These are the activations of a small neural network, seen along a few directions. Each row is one input.
Each table varies a few parts of the input and shows all the possible inputs, shuffled.
Descriptions start from the smaller parts, as in this example, which fits no table here: values(2) and (point or line(9) or (ring(5) and line(6))).
Shared parts are said once, and a part with two or three values counts as separate values.

Other details of the inputs shift rows strongly along two fixed directions, in all tables alike. That doesn't count.

Rows:
R1: [-16 -20  -7  33 -10 -46 -23  16  -1  15 -11]
R2: [ -1 -53 -46  56 -23 -25  -7  -7 -15   4  -1]
R3: [ 33 -36 -13  38 -49 -10  -9 -21   3 -12  -2]
R4: [-13  -5 -36  29   1 -58  -2  -7  20  -9   4]
R5: [-16 -36  43  26 -64  10  29 -13  -1 -36  -8]
R6: [ 27 -28  50 -14 -39  20  45 -32 -20 -12   2]
R7: [ 16  12  24  14 -26  44  47  -2  32  39   2]
R8: [ -8  24 -21   2  33 -27  -4  -7 -15   8  13]
R9: [ -1 -10 -44  34  -6 -27 -19  -4  26 -21  -8]
R10: [-13  46  39 -35  26  80  66  10  42  19 -13]
R11: [ -4  42  -7 -38  57   5 -15  43  27 -12  -2]
R12: [  6  -1 -27  -3  36  -9 -25   9   4  12 -21]
R13: [ -5 -24 -34  10 -12 -16 -23 -12  11   3  20]
R14: [ 19 -22 -26  52 -49 -60 -17 -23   4   3  -3]
R15: [-14 -20  12  71 -49  32  32 -22  31  28   8]
R16: [ -9 -17 -55  19 -14 -21 -23  -8  -2   6  22]
R17: [-12  33  21 -75  28  33  24 -10 -25   8   6]
R18: [ 22 -31  38  19 -70   5  27 -26 -24 -15  -4]
R19: [  5  29 -14 -38  68   7 -19  33  -4  17 -16]
R20: [-11  -7  31  13  -8  59  50   0  22  44 -19]
R21: [ 21 -32 -30  60 -46 -46 -35  14  16  -2  15]
R22: [-15   3 -13  42  -4 -53 -36   9   8   5  11]
R23: [  0 -48   4  26 -49  34  42 -25 -13 -42   1]
R24: [-11   7 -35   2  36 -42  -4   8 -17  25  -7]
R25: [-14 -29 -13  37 -42 -20  31 -25  -9 -25   0]
R26: [ -9  -3 -41  28  17 -64 -33   0   4  23 -21]
R27: [ 28  -7 -36  33 -17 -34 -26   9   6   1   8]
R28: [ 13   2  34 -26  15  54   7 -20 -10 -19  -7]
R29: [  6  14  40 -58  45  60  12  31 -20   1 -19]
R30: [ 37  29   3 -56  54  15   5  14   4   6   9]
R31: [  1  16  -2   3  24   9 -23  19  -2  -7  10]
R32: [-20   1  30   1 -40  68  42 -16  29  36   5]
R33: [  1 -23 -21  18  -4  -7   8  -7  18 -25   5]
R34: [  6  37 -17 -34  68  18  -5  10 -11   3  14]
R35: [ -7 -41  34  25 -67  16  37 -43  -5 -40 -20]
R36: [ -6 -55   3  35 -30 -26  14 -24 -15   4  -9]
R37: [ 10  -2  14 -18  30  28   6 -11  -4 -11  12]
R38: [-10  37 -19 -42  44  -4 -45  36  19  15  14]
R39: [ 26  -1 -59  26   4 -42 -18   8   1   9  18]
R40: [ -2  40 -38 -43  50  -6 -44  10  18  15   2]
R41: [ -6   8 -58  33  11 -42 -29  19  25 -13   1]
R42: [ 23 -14  34 -16 -33  21  47 -26 -34  -9   3]
R43: [ -6  38   4 -59  37  32 -21  29   0   5   9]
R44: [-10  57   1 -24  57 -18 -23  26  -3  11   5]
R45: [ -5  16  63 -91  19  60  38 -21 -20  -2   2]
R46: [ 14  27   1  -8   9 -40 -19  24   8  13   5]
R47: [-17  31 -12   0  16 -30  -6  24  11 -10  -5]
R48: [ -6  15 -30 -16  13  -5 -35  10   6   7  10]
R49: [ -3 -37  57  -5 -37  36  38 -21 -37  -9 -26]
R50: [ -2  22  11 -11  23  -5  -8 -18  -6   0  -7]
R51: [ 26  52 -30 -26  54 -22 -35  49  12  15   9]
R52: [-18 -27   0  24 -62 -16  -8 -25 -12  -3   5]
R53: [ 24  35  70 -69  11  48  35  12 -25  -5  -7]
R54: [-18  12 -46  12  -4 -58 -45 -12  13  18   2]
R55: [ -8   3 -42  35   0 -30 -25  28  22 -18   3]
R56: [  7 -10  71 -30  -3  76  19  -1 -15 -26   3]
R57: [-13  31  64 -79   7  59  21   4 -23  -3  -2]
R58: [  6 -10 -20 -12  44  -6  -8  11   1  13  -6]
R59: [-12 -14 -30  69 -29 -61 -30 -14  -3   0   8]
R60: [  6 -43  28  35 -49  37  10 -27 -20 -29   4]
R61: [-17 -27  65 -20 -60  40  19 -19 -17 -14   2]
R62: [  0  24  -1 -38  66   5 -26  47   6  17 -11]
R63: [-13  -1   1  16 -22 -17  13  -7   1 -22 -10]
R64: [ -1 -51  49  25 -52  21  36 -50 -24 -24   7]
R65: [-13  44 -18 -24  66 -38 -28  44  -3  30 -14]
Description of these inputs: values(5) and (point or (values(2) and line(6))).
The inputs of R24 and R8 match in every part but the values(5) part. If R29 is changed in the same way as R24 into R8, which row does it become?
> R31
The inputs of R47 and R57 match in every part but the values(5) part. If R41 is changed in the same way as R47 into R57, which row does it become?
> R48
List by row number the other rows that have the values(5) part in common with R18.
> R3, R6, R7, R14, R21, R27, R30, R39, R42, R46, R51, R53
Change only the values(2) part in R40. List by row number the other rows that result.
> R54
Change only the values(2) part in R19. List by row number the other rows that result.
> R49
Change only the values(5) part in R6. List by row number the other rows that result.
> R4, R36, R45, R64

Rows:
R66: [ 11 -39  62 -28 -39  27  23 -22 -52 -31 -18]
R67: [ 22 -42  52 -29 -18  84  35 -11 -26 -57  -2]
R68: [ -1  58 -31 -19  59  25  -7  36  42  44   8]
R69: [-14  59 -10 -19  51   0   4  38  36  51 -10]
R70: [ 14   8 -67   4  36 -57 -65  17  -8  -2  12]
R71: [ 15 -32  28 -16 -30  -2  -6 -20 -38 -17   3]
R72: [-33  66  -6 -38  55  14  11  25  39  41  -5]
R73: [ 15  56  -8 -47  61  27 -12  27  20  12   3]
R74: [ 11  37 -30 -23  70  17 -21  35  33   2   0]
R75: [ 26 -41  20  -6  -5  39 104 -74 -37   6 -16]
R76: [  1 -38  39  13 -31 103  51  -6  20  -8  -5]
R77: [-13 -58  34   7 -67   2  12 -43 -43 -40  -7]
R78: [ -4 -52 -51  97 -73 -99 -37  -6  -3 -11   4]
R79: [-10  30 -24   1  32 -59 -32  16  -6   2   8]
R80: [  1  66  -1 -44  64 -12 -10  34  19  26 -12]
R81: [-19  14  15  -9  -9   5  11  -8  12  -2  -6]
R82: [-24 -49 -58  92 -73 -98 -36 -19   2 -19  12]
R83: [-21 -39 -45 117 -70 -82 -32 -17  20   7   9]
R84: [ -5  39   0 -49  63 -33 -31  13 -28   1  -2]
R85: [-26   8  17  28 -15  17  23  -1  21  30   0]
R86: [  6 -31 -34  52 -47 -68 -33  -6  -3  -5  17]
R87: [ 19  -3  -2 -14  -1  15  -6   3 -14 -24  10]
R88: [ 23 -54  51 -37 -13  81  22 -19 -42 -57  -8]
R89: [ -8  54 -25  -9  44 -10 -11  32  44  58   9]
R90: [ 13 -15  74 -24 -44  65  43 -23  -9  -8  -3]
What do these inputs look like to the network?
> point or (line(4) and line(6))
A walk changes only the line(4) part. It starts at R72 and steps to R81. List the rest of the walk in order.
> R82, R77

Rows:
R91: [  6  27 -18  -1  34 -49  -6  11   0   0 -19]
R92: [-21   7 -33  -9  35  -4 -27  21   1  -9   0]
R93: [  7   9  26 -38 -13  17  28 -34 -19 -13  -1]
R94: [  0  22  29   2  13  48  59   8  31  16 -17]
R95: [-24 -14   7 -21   6   8  -1  -2  -7 -14 -10]
R96: [-37 -75  35  60 -93 -11  24 -53 -35 -28  -4]
R97: [ 19   7 -40  -9  41 -12 -30  24  -7  23   6]
R98: [ 20 -33  69 -29 -25  57  60 -16 -23 -40 -22]
R99: [-11  32   7  -1   1 -51 -29  15  -2  12  10]
R100: [ 23  26 -34  -4  68  -8 -24  33  18 -14  -1]
R101: [ -4   5 -25  36   3  -2   8   5  31  63   0]
R102: [ 14  -8 -66  37   0 -29 -39  -7  20 -14  28]
R103: [ 24 -27 -35  30   9  -4 -34   4  -2   9  10]
R104: [ 22 -38  33   6 -28  47  40  -4 -20 -43 -10]
R105: [  4  30  21 -48  18   3 -19  30   6   0   1]
R106: [ -4  30   2 -10  -1 -36 -33  19   2   9  -2]
R107: [  3 -56  24  44 -65 -21  16 -41 -40  10   0]
R108: [ 10  32  -7 -61  37   4   4  -2   3  -4   8]
R109: [-21 -11 -25  90 -66 -32 -15  12  54  35  13]
R110: [ 15  27  30 -66  44  19  11   0 -29  26 -15]
R111: [-10  56 -35  -6  34   2  15   5  48  43  13]
R112: [  3 -26  46  17 -34  -7  44 -24 -30 -24 -10]
R113: [ 15 -26  -9   1  -5 -12  -9  -3 -13  16  -3]
R114: [  2 -33 -37  67 -60 -40 -49  17  11 -12  15]
R115: [ 20  11  64 -52   5  85   2  16  -5 -29   4]
R116: [-13   5 -12 -18  45  28 -25  13   4 -18   1]
R117: [-49 -31 -45  96 -47 -27  -2  -9  43  27   1]
R118: [-29  33   2 -45  47  -9 -10   7 -11   4 -16]
R119: [ 13  29 -45 -25  36  -9 -19   9   8  -5  18]
R120: [  4 -10  73 -40 -40  46  61 -54 -41 -25   5]
What do these inputs look like to the network?
> values(5) and (point or line(5))
The inputs of R110 and R93 match in every part but the values(5) part. If R103 is changed in the same way as R110 into R93, which row does it become?
> R102
Change only the values(5) part in R113. List by row number the other rows that result.
> R95, R98, R105, R108
List by row number the other rows that have the values(5) part in common with R117.
> R92, R95, R96, R116, R118
Change only the values(5) part in R112. List by row number the other rows that result.
> R96, R99, R107, R120

Rows:
R121: [-25  48 -61  22  40 -62  -8  22  52  50  -4]
R122: [ -9   5 -42  -2  11 -85 -29  -7 -18  -9  -4]
R123: [-26 -55  23  75 -73   8  58 -43   2  24 -12]
R124: [ -1  10  28 -28 -15  24  43 -20   2  15  -4]
R125: [  8 -62   5  58 -91 -39  20 -37 -18 -12  -6]
R126: [ 27 -99 -20  45 -50  10  -2 -38 -36 -66   8]
R127: [-12  30 -64  26  22 -50 -76  43  45  33  15]
R128: [ 23 -11 -91  42  28 -18 -30   8  31  13  18]
R129: [ 44 -30 -22   0  20  25   1  -1 -11 -22   4]
R130: [-13  51  65 -65  36  95  44  31  17   7  -5]
R131: [  0  29 -48  11  47 -88 -29   9  -8  44  -3]
R132: [   6  -80   17   82 -118  -12   -2  -19  -19  -33   11]
R133: [ 16   3  58 -49  -1  54  -8  21 -15 -18  -9]
R134: [  1  -9  44 -30 -13   7   7 -26 -38 -45  -4]
R135: [ -2 -16  39 -41  -9  25 -27   6 -31 -43  -7]
R136: [ 21  46  75 -86  41  55  31   1 -22 -13  -9]
R137: [ -15   25  -56   -5   58 -102  -44    3  -24   19   -2]
R138: [ 21  24  21 -59  67 122  55  10  15  -2 -13]
R139: [ -21  -63   14  107 -111    4   33  -40   24   -9    1]
R140: [-13  40 -68  29  22 -59 -55  39  37  32  25]
R141: [-16  15  46 -23   4  74  11  28  32   7 -10]
R142: [ -6   5  34 -19  -1  24  44 -27 -15  32  -5]
R143: [  2  37  35 -40  16  38  22  -7   9   8   5]
R144: [ -8  55 -32 -49  72 -50 -59  44 -11 -13  11]
The inputs of R130 and R144 match in every part but one. If R139 is changed in the same way as R130 into R144, which row does it become?
> R134
What do these inputs look like to the network?
> line(4) and (point or line(5))
A walk changes only the line(4) part. It starts at R137 and steps to R131. List the rest of the walk in order.
> R142, R123
Change only the line(5) part in R132. List by row number the other rows that result.
> R125, R131, R133, R136
A walk changes only the line(5) part. It starts at R142 and steps to R124. List the rest of the walk in order.
> R143, R140, R127
